Each row below holds a small network's activations on one input, seen along a few directions.
Each table varies a few parts of the input and shows all the possible inputs, shuffled.
Descriptions start from the smaller parts, as in this example, which fits no table here: values(2) and (point or ring(9) or (line(4) and ring(8))).
Shared parts are said once, and a part with two or three values counts as separate values.
(in the rows, 128 means zero)

Other details of the inputs vary at random and push rows far along two fixed directions, the same in every table; ignore that.

A family of inputs:
R1: [117 114 160  94  71 126 148 125  69  97 126 184 161]
R2: [130 145 154  88 115 128 146  88 125 125  71 130 145]
R3: [ 90  71 129 190 100 120  80  91  90 163 151 134 102]
R4: [175 194  98 121 213 114 147 171 192 122 105  83 122]
R5: [103  79 122 196 107 114 104 154  96 137 183 147 105]
R6: [184 181  93 104 206 114 128 116 215 161  91  69 108]
R7: [130 130 145 116 142 133 132 100 163 135 101 118 142]
R8: [147 165 116  84 157 133 151 143 141 109 108 116 139]
R9: [119 109 100 208 156 130  91 168 137 147 183 105  87]
R10: [116 135 172  86  87 134 150  89 112 121  70 144 154]
R11: [147 150 113 108 147 128 139 139 121 118 122 132 138]
R12: [ 81  68 131 177  85 136  96 145  76 135 188 149 111]
R13: [138 130 131 111 147 128 126  88 153 136 102 124 144]
R14: [128 106  86 202 166 107  86 156 125 150 184 114  93]
R15: [126 151 162  96 104 137 147  97 136 120  68 128 145]
R16: [146 134 135  99 128 123 130 102 155 149 106 117 122]
R17: [158 174  76 121 203 127 134 148 170 129 132  78 116]
R18: [131 143 133  69 106 138 152 125  97  99 109 154 160]
R19: [129 150 121 105 138 139 148 144 134 114 130 113 135]
R20: [113 119 168 103  60 135 148 135  80  93 123 182 160]
R21: [139 138 158  75  99 131 147 100 146 136  89 133 142]
R22: [128 123 145 103  92 119 154 131  89 101 122 171 151]
R23: [ 94  72 135 196  78 122 104 149  83 127 184 163 110]
R24: [126 145 139  67 103 142 163 123 101  97 116 145 158]
R25: [177 192  89 113 220 122 146 161 184 125 108  81 119]
R26: [101  68 119 186  89 112 100 136  68 134 186 169 114]
R27: [ 98  68 143 181  77 130  83 110 121 167 168 133  94]
R28: [110 115 164  94  67 142 151 131  72 101 125 177 160]
R29: [108 109  93 199 152 135  94 160 140 145 192  92  86]
R30: [147 148 138  94 159 130 142  93 170 129  86 114 147]
R31: [131 131  66 220 211 126  80 182 183 158 185  59  65]
R32: [130 138 163  90 112 143 147  93 154 115  83 137 160]
Each input here is: line(4) and (values(3) or line(5)).
Changing only the line(4) part turns R16 into R27. The same change can be made to R24. Which row results? -> R29
Which other rows agree with R11 in the line(4) part? List them by row number. -> R3, R6, R13, R14, R17, R18, R26
Start at R32 and move only the line(4) part, one step at a time. The first step leads to R7. Which rows follow, in order? -> R30, R13
Which other rows does R21 become when the values(3) part takes its other values? List them by row number. -> R7, R10
Start at R29 and move only the line(5) part, one step at a time. The first step leads to R31. Which rows follow, in order? -> R9, R20, R23

A family of inputs:
R33: [157 196 139 101 157 147 155 129 172 117  65  90 139]
R34: [109  84 120 214 161 122  75 142 166 180 192  92  73]
R35: [115 123 170  48  65 122 159  85  79  95  77 174 172]
R36: [ 96 108  77 205 162 144  94 186 130 139 225  85  73]
R37: [105  93  84 226 153 103  81 127 152 167 179  89  79]
R38: [132 124 101 171 186 109 108 127 135 157 137  85  92]
R39: [162 193  81  56 184 147 154 156 132 100 121 108 149]
R40: [131 133 155  68  94 135 162 127  55  67 104 214 203]
R41: [168 175  99 115 208 111 162 161 153  85 111 121 152]
R42: [138 126 124 176 156 140  93 137 188 158 150  87 103]
R43: [176 168 117  77 194 123 129 116 176 147  94 106 142]
R44: [111  88 137 146  49 106 136 163  56 120 176 183 123]
R45: [129 113 156  69  67 132 157  78  99 105  97 173 162]
R46: [138 149 177  65  36 140 169 167  77  82 102 190 163]
R47: [147 187 134 106 182 129 158 135 171 129  77  86 122]
R48: [157 171 132  99 167 145 139 141 198 131  74  90 126]
R49: [ 99 108  80 208 157 157  80 195 131 140 217  80  78]
R50: [118  94  87 224 170 109  81 120 125 167 179  87  74]
R51: [150 188 120 109 165 125 148 122 193 118  83  92 125]
R52: [168 184  95  95 182 119 127 107 168 130  81 104 137]
R53: [123 134 171  50  79 137 153  86  55 112  73 181 178]
R54: [151 191 146  92 165 144 154 139 167 122  59  89 137]
R55: [149 187 139  86 157 138 143 137 184 116  59  93 139]
R56: [117 119 198  68  62 155 144 112 116 115  95 162 169]
R57: [158 186 122 127 191 139 153 185 172  85 101 114 153]
R58: [112  76 105 211 164 108  82 137 159 185 194  90  82]
R59: [119 123  98 172 169 103 108 134 162 156 137  86  97]
R60: [196 193  88  91 179 106 144 175 142 122 111 126 125]
R61: [177 172  97  90 183 128 133 106 178 137  85 110 135]
R62: [105 105 106 235 158 124  85 134 143 168 177  86  69]
R63: [ 82  67 168 145  57 140 115 110  93 137 146 167 120]
R64: [ 99  57 161 129  72 122 108  95  79 141 163 166 134]
R65: [178 198 112 105 162 112 165 191 166 111 113 113 113]
R66: [ 67  36 153 201  40 140  87 103  83 149 190 170 101]
R67: [ 69  37 133 186  65 120  57  99  43 159 181 174 111]
R68: [ 92  73 173 147  53 140 114  99 102 136 165 166 132]
R69: [120 128 186  64  40 163 157  97 113  97  76 175 173]
R70: [153 188 123 112 159 138 135 131 194 119  75  86 131]
R71: [148 138 155  52  54 112 178 143  58  82 112 197 162]
R72: [108  97  91 231 161 110  92 129 136 172 178  85  77]
R73: [ 91  74 140 146  60 118 107  85  72 124 149 164 130]
R74: [ 79  74 158 151  68 123 127 108  60 140 143 156 129]
R75: [171 167 104  83 191 126 131 116 172 143  80 108 132]
R76: [182 177 118  69 176 128 139 101 175 134  90 116 154]
R77: [ 95  56 149 134  69 125 111  95  76 137 148 169 125]
R78: [138 118 105 170 165 114 113 123 180 162 160  91 106]
R79: [159 178 103 121 200 113 173 171 164  89 110 118 156]
R80: [133 117 176  47  61 132 163  73  97 102 101 179 181]
R81: [163 168 107 101 168 121 160 116 195 131  88  96 132]
R82: [ 95  94 105 224 157 115  71 143 153 168 174  88  66]
R83: [ 85  59 153 141  60 126 122 105  86 142 148 166 129]
R84: [119 136  69 154 174 133 130 178 138 127 189  83 103]
R85: [ 65  44 111 170  65 141  96 143  27 119 236 160 111]
R86: [127 134 155  76  81 138 144  80  66 114  89 174 169]
R87: [113 137 179  82  77 142 183 142  80  56 106 201 191]
What do these inputs look like to the network? -> line(5) and (values(3) or (values(2) and line(4)))
Changing only the line(5) part turns R47 into R53. The same change can be made to R34. Which row results? -> R43
Changing only the line(5) part turns R72 into R86. The same change can be made to R59. Which row results? -> R67
Which other rows does R84 become when the line(5) part takes its other values? List them by row number. -> R36, R39, R49, R85
Which other rows does R60 become when the line(5) part takes its other values? List them by row number. -> R44, R46, R65, R71
Which other rows does R64 become when the values(2) part takes its other values? List them by row number. -> R80
Start at R54 and move only the line(4) part, one step at a time. The first step leads to R55. Which rows follow, in order? -> R48, R56

A family of inputs:
R88: [152 149 121 178 155 127 115 160 163 127 124 117 109]
R89: [ 90  77 149 112  84 129 126  76  39 101 130 197 180]
R90: [159 111  80 166 171  90 108 146 148 171 187 114  89]
R91: [113 141 171 100  94 128 184 119 115  80  68 163 177]
R92: [155 193 134 118 164 111 163 162 163 114  69 102 125]
R93: [194 198 144  80 177 126 176 163 207 107  68 120 147]
R94: [139 173 160  31 120 154 151  70 192 137  54  89 150]
R95: [122 106 174 131  62 110 145 149 117 120 141 175 133]
R96: [105  96 125 122 109 117 143  88  68 115 133 171 152]
R97: [149 153 179 102 116 125 144  80 187 143  46 116 134]
R98: [ 96 120  89 182 178 144 112 138 154 138 175  72  97]
R99: [147 148 115 171 142 108 126 167 167 127 124 112 100]
R100: [162 140  78 137 162  98 116 134 137 139 144 115 103]
R101: [138  97  99 173 170 102  72  71 169 204 133  91  85]
R102: [ 83  56 158 114  23 148 124 135  74 124 193 168 124]
R103: [124 130  87 173 159 155  89 156 155 148 181  83  94]
R104: [ 98  78 140 132  80 160 110 142 105 141 191 149 124]
R105: [ 92 105 111 156 136 157  90 150 108 136 160 100 101]
R106: [138 120  78 180 195 109  84 137 113 161 154 104  96]
R107: [113 146 202  81  56 139 165 123  68  86  69 191 181]
R108: [146 203 119  66 201 165 169 122 181  89  80  77 167]
R109: [143 192 111  81 164 148 162 150 154 119 102  74 120]
R110: [143 177 145  23  74 163 192 127 123  87  87 138 167]
R111: [ 66  69 181 182  68 131 110 112  66 101 142 182 160]
R112: [126 107  93 164 147  97 102 131  88 152 157 120  96]
R113: [117  85 113 147  97 114  86 114  72 134 166 173 132]
R114: [145  88 101 154 149 104  92 136 121 155 179 141 113]
What do these inputs look like to the network? -> values(3) and (point or (values(2) and line(4)))
Changing only the values(3) part turns R109 into R112. The same change can be made to R105. Which row results? -> R106
Which other rows does R90 become when the values(2) part takes its other values? List them by row number. -> R114
